These are the activations of a small neural network, seen along a few directions. Each row is one input.
In each table, some parts of the input vary, and every possible input appears once, in random order.
A made-up example of a description, with smaller parts first: values(3) and (point or line(9) or (line(4) and ring(5))).
Shared parts are said once, and a part with two or three values counts as separate values.
In the rows, zero is written as 128.

Other details of the inputs vary at random and push rows far along three fixed directions, the same in every table; ignore that.

Rows:
r1: [140 134 114 185 149 189 156  80 115 125  81 150 133]
r2: [146 101 114 149 127 160 176 108 106 139 118 145 129]
r3: [132 140 127 185 139 183 179  96 103 130  79 124 144]
r4: [144 107 129 106 101 111 124 175 132 158 130 140 102]
r5: [115 136 143 142 165 143 137 135 121 104 177  75 151]
r6: [113 148 182 204 181 130  97  54 102 127  86  17 167]
r7: [118  88 128  45 123 100 103 148 175  91 180 171 158]
r8: [108 131 121 119 170 119 122 152 101  73 166  90 132]
r9: [133 208 159 154 139  68 103 123 145 158 164  82  94]
r10: [103 127 135 123 182 152 103 147 158  90 173 101 136]
r11: [148 148 103 108  93 124 101 143 140 132 142 170 104]
r12: [114 117 125  80 129 110 122 185 162  88 214 124 133]
r13: [179 112  72  97  35 158 135 142 164 148  88 241  99]
r14: [144 119 113  99  84 120 152 145 143 175 149 157 101]
r15: [122 185 165 111 134  55  73 102 127 156 131  81 113]
r16: [154  87 124 148  94 215 148  51  88 141  49 191 181]
r17: [123  55 116  97 158 153 153 163 125  86 173 157 143]
r18: [121  80  89  93 134 167 143 165 112  50 153 169 150]
r19: [107  96 146  61 139  91  79 149 167  84 158 102 140]
r20: [112 128 146 134 164 131  95 154 142  77 158  82 126]
r21: [161 127  79  81  48 110 165 160 145 146  94 206  91]
r22: [128 136 117 100 154  90 106 149 163  85 195 140 103]
r23: [140 148 133 128 122  76 118 154 101 164 128 127  87]
r24: [144 144 119 136  56  95 113  89 143 184  62 147 122]
r25: [154 188 119 118  73  81 134 147 139 181 104 118  85]
r26: [138  40 114 120 134 186 151 160 108  95 117 166 145]
r27: [158 174 116 135  92  93 160 120 132 157 121 150  99]
r28: [120  91 139 112 158 138 135 162 131 117 182 110 139]
r29: [132  81 103 109 126 143 136 154 103 118 131 163 122]
r30: [148 179 126 147 122  82 108 124 141 134 112 117  81]
r31: [ 97 100 137 123 193 138 138 155 121 105 155  94 132]
r32: [117 123 137 186 181 198 155  99 107  88 100 125 156]
r33: [106 165 152 196 141 119 117  64 117 176  76  88 159]
r34: [135 164 128 120 113 107  98 146 127 129 144 141 105]
r35: [136 156 124 120 115  93 134 149 132 111 120 111 103]
r36: [139 149 117 119 108 101 148 131 144 118 149 163 102]
r37: [131  89 113 157  95 190 135  60  93 138  65 178 181]
r38: [106 125 146 133 171 119 116 150 130  54 157  84 120]
r39: [131 139 124 124  79  82 118  99 152 171 119 161 139]
r40: [ 91 138 148 126 170 137 121 155 147  92 172  87 131]
r41: [128 114 120  98 123 106 142 174 136 155 131 161 100]
r42: [104  71 140 123 158 146 112 109 141  85 157 125 192]
r43: [112  92 121  64 117 128 112 197 170  61 181 146 113]
r44: [118 173 145 138 109  41  97 100 147 176 132 104 127]
r45: [130 116 153 171 161 157 124 124  73 141 126  82 140]
r46: [144 148 140 130 128  66 133 149 123 171 150 122  91]
r47: [125  48 111  94 148 161 143 172 123  79 139 151 135]
r48: [170 128 106 113  32 122 139  83 145 190  39 195 121]
r49: [116 160 165 186 175 144 119  58 109 152  78  64 173]
r50: [159  64 101 146  84 220 184 116 107 150  66 180 140]
r51: [ 96  98 131 107 169 176 119 167 155  69 174 140 151]
r52: [154 132 125 111  91  91 134 160 134 188 145 154  98]
r53: [143 147 121 166 112 172 138 108  89 133 107 118 144]
r54: [155 163 137 121  77  81 114  94 142 183  68 131 116]
r55: [155 101 124 177  95 211 150  40  79 154  38 174 180]
r56: [116 128 143 143 176 128 110 140 127  61 143  96 127]
r57: [115 110 114 130 153 169 169 136 123  99 124 134 145]
r58: [140  76 115 146 134 206 148 121  82 132 109 139 152]
r59: [ 88 136 142  94 144  76  89 135 170 131 151 105 142]
r60: [ 96 122 135  77 148  96  94 183 131 110 200  82 105]
r61: [113 185 159 138 111  56  83  88 119 175 112  90 110]
r62: [111  86 114 105 137 184 122 161 122  55 170 153 151]
r63: [113 122 163 179 189 163 140 123  95 148 125  63 145]
r64: [126 208 161 154 131  67 116 122 141 157 167  71  91]
r65: [142 142 134  94  98  80 116 108 159 159 132 154 135]
r66: [103 147 141 133 100  78  90 103 127 158 118 121 125]
r67: [142  65  91  98  83 200 154 162 142  85 124 181 146]
r68: [141 114 123 101 101 111 126 167 137 160 126 134  98]
r69: [142 115 108 177 159 193 132  89  88  86 104 143 147]
r70: [137 188 157 138 118  53 104  82 140 183 118  97 122]
r71: [107 131 116  71 133 102 102 186 132  96 194 108 119]
r72: [137  94  87  74 105 126 160 168 152  94 169 193 123]
r73: [168 177 111 139  79  94 145 109 138 168 107 191  83]
r74: [118 157 149 206 188 154 131  84  68  87 115  64 138]
r75: [169 138  92 108  58 127 135 129 167 164 135 215  98]
r76: [149 161 133 150 106 134 138  66 128 192  53 147 146]
r77: [116 211 171 136 155  52  95  95 144 182 110  58 121]
r78: [102 141 151 196 172 152 118  61 111 142  84  76 188]
r79: [127 122 104  88  90 131 150 158 150 177 127 158  97]
r80: [137 108 112  87 100 105 142 169 138 129 124 149  89]
r81: [114 113 149 167 175 179 151 116 103 148 113  79 145]
r82: [ 86 147 156 125 193 133 116 157 138  91 182  47 144]
r83: [115  87 117 111 157 145 132 149 100  90 154 118 126]
r84: [104 122 158 194 160 138 103  66 109 125  87  51 173]
r85: [121 185 136 141 126  89 138 133 143 140 120 128  91]
r86: [124 186 125 119 111  97 140 145 146 178 130 109 101]
r87: [116  91 107 108 156 159 117 154 117  42 159 166 141]
r88: [133  87 111 161 143 210 188 104  98 134  80 148 145]
Description of these inputs: values(4) and (line(6) or (values(2) and line(8))).
Q: The inputs of r44 and r84 match in every part but the values(4) part. If r14 is changed in the same way as r44 into r84, which row does it become?
A: r50
Q: The inputs of r38 and r74 match in every part but the values(4) part. If r6 is changed in the same way as r38 into r74, which row does it become?
A: r61
Q: Change only the line(8) part in r72. List by row number the other rows that result.
A: r2, r17, r22, r27, r36, r46, r73
Q: Change only the values(2) part in r9. List by row number the other rows that result.
A: r73
Q: Change only the line(6) part in r61. List by row number the other rows that result.
A: r15, r16, r37, r55, r66
Q: Change only the values(4) part in r57. List by row number the other rows that result.
A: r8, r21, r72
Q: Change only the values(4) part in r28. List by row number the other rows that result.
A: r58, r68, r81
Q: Change only the values(2) part in r20. List by row number the other rows that result.
A: r56

Rows:
r89: [151 105 113 134 120 208 141 136 106  84 131 174 154]
r90: [ 94 125 138 140 155 172 141 148 104 123 144  96 138]
r91: [ 90 116 139  98 168  79  98 168 144 133 144 110 133]
r92: [115 125 151 138 185 148 126 122 130  77 101  86 141]
r93: [109 146 146 140 154 132 148 149 117 104 165  68 124]
r94: [128  99 110 136 106 220 166 136 109  73 103 173 152]
r95: [123  70  93 152 139 208 201 121 101 114 105 170 156]
r96: [ 98 129 123 124 165  98  88 130 128  84 124 114 142]
r97: [126 220 126 194 141  97 141  70  89 158  70  94  89]
r98: [155 139 126 141 110 116 135 119 151 147 104 107 100]
r99: [164 147  93 125  67  77 144 126 146 168  78 181 111]
r100: [125 100  94 155 116 231 156 103  94  83  93 168 156]
r101: [155 134 114 119  48  98 119 140 146 156  75 202  98]
r102: [165  93  91 143 117 218 163 126 107  90 140 171 162]
r103: [142  61 108 150 115 174 141 126 129  89 111 157 160]
r104: [141 242 157 200 132 112 128  41 158 199 131 125 138]
r105: [138 128 113  82  60  98 124 133 131 185 135 148 127]
r106: [127 100 140  96 123  78  97 134 141  98 180 109 127]
r107: [144 142  99 123  57  88  95 125 141 162  81 190  93]
r108: [157 105 131  89  63  85 131 123 138 168 127 178 109]
r109: [108 133 143 122 135 123  92 157 134  85 133  98 148]
r110: [177 205 131 202 151 106 154  71  90 167 102  93 108]
r111: [120  99 149  94 157  87 124 127 128 108 162 112 149]
r112: [135  57 101 140 146 216 182 113 119 125  82 159 165]
r113: [141 206 138 204 154  95 165  80  99 150  92  61  99]
r114: [115  90 115  51  91  76  70 146 151  97 170 172 112]
r115: [159 143 110 112  49 105 141 147 145 183  94 170 116]
r116: [112 120 141 144 167 124 112 129 121  79 104 113 157]
r117: [120  41 133 113 123 181 131 109 106 134 119 165 167]
r118: [101 141 117 107 126  92 102 155 139  92 161 131  83]
r119: [137 198 155 200 157  99 173  88  94 167  93  68  99]
r120: [166 128 124 118  75 121 154 132 152 181  87 163  86]
r121: [159 142 125 119  70 123 130 129 154 158  71 169  85]
r122: [127  83  98 114 145 188 133 112 130  83  83 170 147]
r123: [124 162 115 107 167  80  88 142 125  93 175 129 102]
r124: [119 112 149 161 158 150 160 132 113  99 150  97 122]
r125: [139 191 125 185 103 131 165 104  97 201  96  94 101]
r126: [126 103 146 132 121 180 118  96  96  87 111 122 183]
r127: [111  96 117 168 128 211 151  60 173 115  98 187 230]
r128: [ 92 152 132 106 140  86  58 160 141  93 154  84 131]
r129: [ 97  95 132  73 122  78  86 194 162 140 163 143 111]
r130: [117 130 126 108 125  98 100 165 149  95 160  94 137]
r131: [121 156 128 142 164 143  88 129 102  86 169  97 131]
r132: [157 198 135 195 133 135 142  99  84 200 122  81 116]
r133: [138 126 113 124  80  82 120 152 144 189 116 151 105]
r134: [128  91 102 111 118 213 123 123 130  90  93 152 152]
r135: [ 82 161 156  86 162  96  95 128 234 117 184 102 147]
r136: [115 113 141 127 167  93 124 146 132 107 137 102 146]
r137: [149 125 124  76  53  98 135 132 136 168 128 165 124]
r138: [143 175 132 204 114 124 164  96  97 201  92  99  90]
r139: [138 116 113  70  72  84 131 121 131 199  97 203 115]
r140: [102 116 132  55 124 122 104 194 168 139 155 117 111]
r141: [135 140 144 151 191 142 126 124 104  76 145 115 137]
r142: [ 75 180 138 100 130  87 120 134 218 116 196 142 131]
r143: [106 162 158 140 184 126 101 155 105 139 184  63 123]
r144: [110 109 131 131 159 175 132 142 126 122 137  72 152]
r145: [158 114 115  82  31  94 118 123 141 153  97 219 103]
r146: [154  97 101  80  42  91 132 130 140 196 122 197 108]
r147: [122 107 129  78 135  68 109 133 142  91 172 122 135]
r148: [109 138 140 150 171 140 147 129 113  71 121 107 131]
r149: [148  72 115 138 123 237 176 117 120 112  87 143 170]
r150: [142 149 114 118  92 108 100 118 149 153  88 147  82]
r151: [102 117 126  68 139  69  76 124 134  87 161 132 130]
r152: [137 127 154 151 177 129 130 139 113 106 186  92 118]
r153: [121 115 132 165 156 152 153 123 116  79 148  93 125]
r154: [114  63 115 141 126 213 171 140 107 116 117 180 139]
r155: [156  92 112 131 126 207 165 138 106 106 149 167 156]
r156: [121 130 129  99 164  87 121 153 163  94 147  84 112]
r157: [126 157 127  84  59  74 111  79 209 185 141 203 151]
r158: [164 202 140 214 152 121 162  71  74 212  89  96 114]
r159: [131  55 112 130 130 202 156 135 132 125 113 146 144]
r160: [134 132 136 115 101 121 129 141 147 196  97 139  87]
r161: [138 107 122 140 139 197 147 119 127  95 110  93 158]
r162: [105 117 113  76 108  91 100 194 158 134 172 120 130]
r163: [102 121 134  96 129 117  74 115 115  88 155 100 154]
r164: [158  88 121 170 134 216 150 108  95  87 112 179 148]
r165: [111 201 165 203 176 110 152  92  82 188  85  61 102]
r166: [117 157 142 147 179 100  73 133 115  90 186  89  99]
r167: [137 122 112  65  47 106 121 135 134 198 113 184 120]
r168: [135 203 167 209 194 117 138  83  72 198 101  68 113]
r169: [180 198 145 203 140 119 172  73  83 198  83 117 108]
r170: [122 112 127  76 108  97 102 142 140  95 180 109 144]
r171: [120  97 146 129 146 104 111 157 141 107 155 103 135]
r172: [111 131 156 135 183 119 104 155 112 134 184  96 109]
r173: [129 107 138 163 179 163 133 130  98 116 172 101 137]
r174: [ 95 115 148 103 187 121 119 157 143 128 134  88 126]
r175: [102 108 137  79 155  60 104 142 135 129 179  98 136]
r176: [156 130 108  70  46  82 130 118 139 153  85 225 113]
r177: [103 112 113  78 137  57 108 185 160 131 162 132 122]
r178: [116 130 152 134 156 174 115 132 128  83 112  74 147]
r179: [149 130 122 116 136  94 113 158 142 100 197 129  99]
r180: [135  96  94 134 109 201 176 135 119  81 128 152 147]
r181: [ 97 102 138 135 158 164 106 147 114 126 129  96 171]
r182: [147 152 140 131 137 103 152 118 140 163  91 109 107]
r183: [105 138 152 152 152 130 128 141 121  79 143  95 108]
Q: The inputs of r166 and r107 match in every part but one. If r155 is changed in the same way as r166 into r107, which row does it become?
A: r115
Q: The inputs of r169 and r119 match in every part but one. If r131 is changed in the same way as r169 into r119, which row does it become?
A: r100
Q: What do these inputs look like to the network?
A: line(5) and (point or (values(3) and line(6)))
Q: Change only the values(3) part in r156. List by row number the other rows that result.
A: r98, r161
Q: Change only the line(6) part in r149. List by row number the other rows that result.
A: r134, r140, r144, r161, r178
Q: Change only the line(5) part in r123. List by row number the other rows that result.
A: r96, r97, r122, r151
Q: Change only the values(3) part in r178. List by row number the other rows that result.
A: r92, r121

Rows:
r184: [113  71 137 108 140 131 102 129 108 104 130 113 161]
r185: [107 104 105  73 142 109 123 181 170  55 171 166 116]
r186: [ 87 132 170 118 187  91  93 125 147 122 204  58 160]
r187: [170 160 100 125  40 119 148  80 153 199  91 232 122]
r188: [157 149  88  68  61  83 149 183 167 164 176 215  72]
r189: [ 94 144 172 156 193 100 115 102 130 133 122  40 145]
r190: [134 172 148 156 152  79  90 113  94 103 132  73 105]
r191: [128  57 118 126 136 183 113 102  99  62 109 157 179]
r192: [152 191 141 160 102  90 150 106 119 236 121 114 100]
r193: [105 114 132  75 144  81 127 191 161 138 162 116  99]
r194: [139  54 130 169 150 213 154 106  55 120  88 118 167]
r195: [134 113  87  44  85  84 146 213 181 122 162 207  68]
r196: [ 78 127 165  96 172  95  75 160 160  98 180  42 146]
r197: [141 180 140 155  99 119 138 122 116 210  83  93  98]
r198: [150 204 139 194 134 120 142  70 110 158 119 115 122]
r199: [109  63 106  91 120 197 117 137 158  57 132 175 178]
r200: [172 166 106 174  76 175 171 108 107 178  61 154  98]
r201: [109 183 155 146 159  63 103 106 149 137 117  79 116]
r202: [132  96 101 143 121 220 147 118 122  65 108 165 161]
r203: [150  81 120 182 147 206 157 109  55  98  94 128 148]
Q: What do these inputs look like to the network?
A: values(4) and ring(5)
Q: The inputs of r188 and r203 match in every part but the values(4) part. If r186 is changed in the same way as r188 into r203, which row does it become?
A: r184
Q: Change only the values(4) part in r187. List by row number the other rows that result.
A: r191, r199, r201
Q: Change only the ring(5) part in r193. List by row number the other rows that result.
A: r185, r189, r195, r201
